K575: 153  240  106  91
K297: 178  122  126  95
K813: 57  195  195  91
K631: 154  240  106  117
tail: 154  240  106
117
q: 106  91
K575
dup K813: 
195

K541: 150  123  178  69  72  149  120  114  152  152  117  104  150  166  93  166
K59: 139  155  118  96  107  75  104  156  117  152  152  92  104  93  150  199
K786: 118  123  178  118  72  103  240  76  49  83  227  104  118  94  85  72
q: 155  118  96  107  75  104  156
K59
tail: 150  123  178  69  72
149  120  114  152  152  117  104  150  166  93  166
q: 139  155  118  96  107  75  104  156  117  152  152  92  104  93  150  199
K59
q: 118  123  178  118  72  103  240  76  49  83  227  104  118  94  85  72
K786
q: 117  152  152  92  104  93  150
K59

K421: 117  112  73  118  154  127  62  88  144  107  164  137  109  104  160  76  151  106  99  130  114  135  120  162  203  208  122  153  138  169  134  146  158  182  102  93  161  122  76  131  128  142  197  110  156  147  101
K115: 125  223  124  178  68  133  63  132  130  153  145  174  163  151  168  111  89  120  84  82  114  139  67  150  103  136  115  139  142  102  131  84  112  156  137  153  174  143  109  143  110  172  121  87  147  153  118
K239: 124  145  129  144  108  121  104  127  125  135  133  142  138  134  140  120  119  121  120  119  126  129  105  137  122  132  131  127  131  117  129  116  119  140  125  131  143  129  117  130  118  146  134  117  127  139  124
K328: 122  129  114  120  133  124  121  97  140  118  99  125  122  136  129  126  137  133  117  123  124  129  136  133  116  122  120  115  125  128  132  130  122  122  131  113  130  124  119  136  131  136  124  123  133  109  122
K816: 122  140  114  120  133  124  121  97  140  118  99  125  122  99  129  126  137  152  117  123  124  129  120  133  116  122  120  115  125  128  132  130  122  122  131  113  130  124  119  136  131  136  124  123  133  109  122
K774: 135  131  133  115  136  125  132  121  144  127  131  115  113  128  137  129  125  132  138  138  141  140  134  141  121  126  134  139  125  115  133  131  139  128  123  136  125  135  134  146  110  131  117  128  125  138  118
K942: 113  193  109  145  77  144  94  127  116  164  183  137  159  183  181  134  94  83  97  135  121  154  74  106  89  96  123  185  96  78  136  92  101  183  118  180  176  148  101  114  114  171  136  74  118  181  114
q: 117  112  73  118  154  127  62  88  144  107  164  137  109  104  160  76  151  106  99  130  114  135  120  162  203  208  122  153  138  169  134  146  158  182  102  93  161  122  76  131  128  142  197  110  156  147  101
K421
q: 125  223  124  178  68  133  63  132  130  153  145  174  163  151  168  111  89  120  84  82  114  139  67  150  103  136  115  139  142  102  131  84  112  156  137  153  174  143  109  143  110  172  121  87  147  153  118
K115

K81: 170  152  112  68  66  92  142  208  212  169  121  103  105  120  109  83  82  134  184  179  149  116  106  114  126  154  146  135  127  116  107  116  146  139  125  115  87  56  42  67  94  126  149  164  137  110  97  111  117  127  120  117  103  77  88  152  207  214  189  111  58  42  54  91
K991: 142  208  212  169  121  103  105  120  109  83  82  134  184  179  149  116  106  114  126  154  146  135  127  116  107  116  146  139  125  115  87  56  42  67  94  126  149  164  137  110  97  111  117  127  120  117  103  77  77  88  152  207  214  189  111  58  42  54  91  152  195  192  137  91
K660: 142  208  212  169  121  103  105  120  109  83  82  134  184  179  149  116  106  114  126  154  145  135  127  116  107  116  146  139  125  115  87  56  42  67  94  126  149  164  137  110  97  111  117  127  120  117  103  77  88  152  207  214  189  111  58  42  54  91  152  195  192  137  91  59
K595: 66  92  142  208  212  169  121  103  105  120  109  83  82  134  184  179  149  116  106  114  126  154  146  135  127  116  107  116  146  139  125  115  87  56  42  67  94  126  149  164  137  110  97  111  117  127  120  117  103  77  88  117  103  55  88  151  58  42  54  91  152  195  192  137
K517: 152  112  68  66  92  142  208  212  169  121  103  105  120  109  83  82  134  184  179  149  116  106  114  126  154  146  135  127  116  107  116  146  139  125  115  87  56  42  67  94  126  149  164  137  110  97  111  117  127  120  117  103  77  88  152  207  214  189  111  58  42  54  91  152
K12: 170  152  112  68  66  92  142  208  212  169  121  103  105  105  109  83  82  134  184  179  54  116  106  114  126  154  146  146  127  116  107  116  146  139  125  115  87  56  42  169  94  126  149  164  137  110  97  111  117  127  120  117  103  77  88  169  207  214  189  189  58  42  54  91
q: 170  152  112  68  66  92  142  208  212  169  121  103  105  105  109  83  82  134  184  179  54  116  106  114  126  154  146  146  127  116  107  116  146  139  125  115  87  56  42  169  94  126  149  164  137  110  97  111  117  127  120  117  103  77  88  169  207  214  189  189  58  42  54  91
K12
q: 142  208  212  169  121  103  105  120  109  83  82  134  184  179  149  116  106  114  126  154  145  135  127  116  107  116  146  139  125  115  87  56  42  67  94  126  149  164  137  110  97  111  117  127  120  117  103  77  88  152  207  214  189  111  58  42  54  91  152  195  192  137  91  59
K660
places K12: 54
20 62
q: 66  92  142  208  212  169  121  103  105  120  109  83  82  134  184  179  149  116  106  114  126  154  146  135  127  116  107  116  146  139  125  115  87  56  42  67  94  126  149  164  137  110  97  111  117  127  120  117  103  77  88  117  103  55  88  151  58  42  54  91  152  195  192  137
K595

K737: 76  68  94  120  175
K105: 214  108  175  37  27
K242: 215  206  117  75  128
K369: 206  215  37  27  175
K520: 206  215  36  27  175
q: 108  175  37  27
K105
tail: 206  117  75
128
tail: 76  68  94
120  175
q: 206  117
K242
q: 215  206
K242

K528: 74  111  184  201  159  93
K263: 146  146  146  65  146  160
K601: 84  123  146  65  146  161
K789: 158  98  146  65  98  98
dup K601: 
146
dup K263: 
146
dup K789: 
98
tail: 74  111
184  201  159  93
q: 158  98  146  65  98  98
K789
q: 146  160
K263

K261: 71  211  114  61  171  48  200  128  52  196  146  153  116  129  113  144  151  82  37  138  113  137  112  78  201  129  142  79  89  195  201  201  104  41  147  135  118  113  42  191  68
K635: 128  137  141  56  47  80  104  118  94  168  121  48  149  130  60  203  197  114  172  138  61  146  133  96  167  126  150  71  101  169  167  167  171  150  129  154  181  99  197  87  76
K330: 72  206  128  160  184  134  121  143  91  64  115  181  81  211  183  123  133  182  122  198  183  195  75  183  70  127  189  69  183  64  70  71  108  109  102  66  95  174  132  129  72
K989: 216  104  80  45  73  129  67  73  135  149  56  87  223  99  98  196  183  117  142  109  98  114  218  117  150  72  119  145  109  150  150  150  95  135  63  215  224  87  150  53  144
K587: 154  71  114  174  169  98  189  117  125  194  158  163  139  69  122  105  107  59  59  79  121  80  149  66  192  130  84  171  69  193  191  191  105  79  165  160  117  89  45  186  160
K647: 117  165  108  189  130  53  211  106  86  175  151  94  118  161  63  139  153  50  77  170  63  171  117  44  179  117  174  111  52  174  178  179  110  81  160  122  116  69  75  202  101
K73: 146  187  70  140  195  131  100  89  96  84  137  137  153  188  185  162  169  90  88  187  185  137  150  162  92  72  184  105  158  84  92  92  47  84  55  146  150  137  86  104  101
K972: 147  80  142  119  164  218  96  148  203  84  102  182  127  86  188  55  50  166  150  74  188  70  142  179  79  145  65  201  171  102  79  79  132  170  102  122  102  164  126  109  205
K665: 71  61  211  114  97  91  126  217  97  159  186  162  73  65  176  91  83  189  124  58  177  97  97  175  156  208  58  91  193  160  156  156  193  118  176  91  86  213  138  124  80
q: 71  61  211  114
K665
q: 72  206  128  160  184  134  121  143  91  64  115  181  81  211  183  123  133  182  122  198  183  195  75  183  70  127  189  69  183  64  70  71  108  109  102  66  95  174  132  129  72
K330
places K665: 91
5 15 27 35
q: 203  84  102  182  127  86  188  55  50  166  150
K972
tail: 91  64
115  181  81  211  183  123  133  182  122  198  183  195  75  183  70  127  189  69  183  64  70  71  108  109  102  66  95  174  132  129  72
q: 71  211  114  61  171  48  200  128  52  196  146  153  116  129  113  144  151  82  37  138  113  137  112  78  201  129  142  79  89  195  201  201  104  41  147  135  118  113  42  191  68
K261

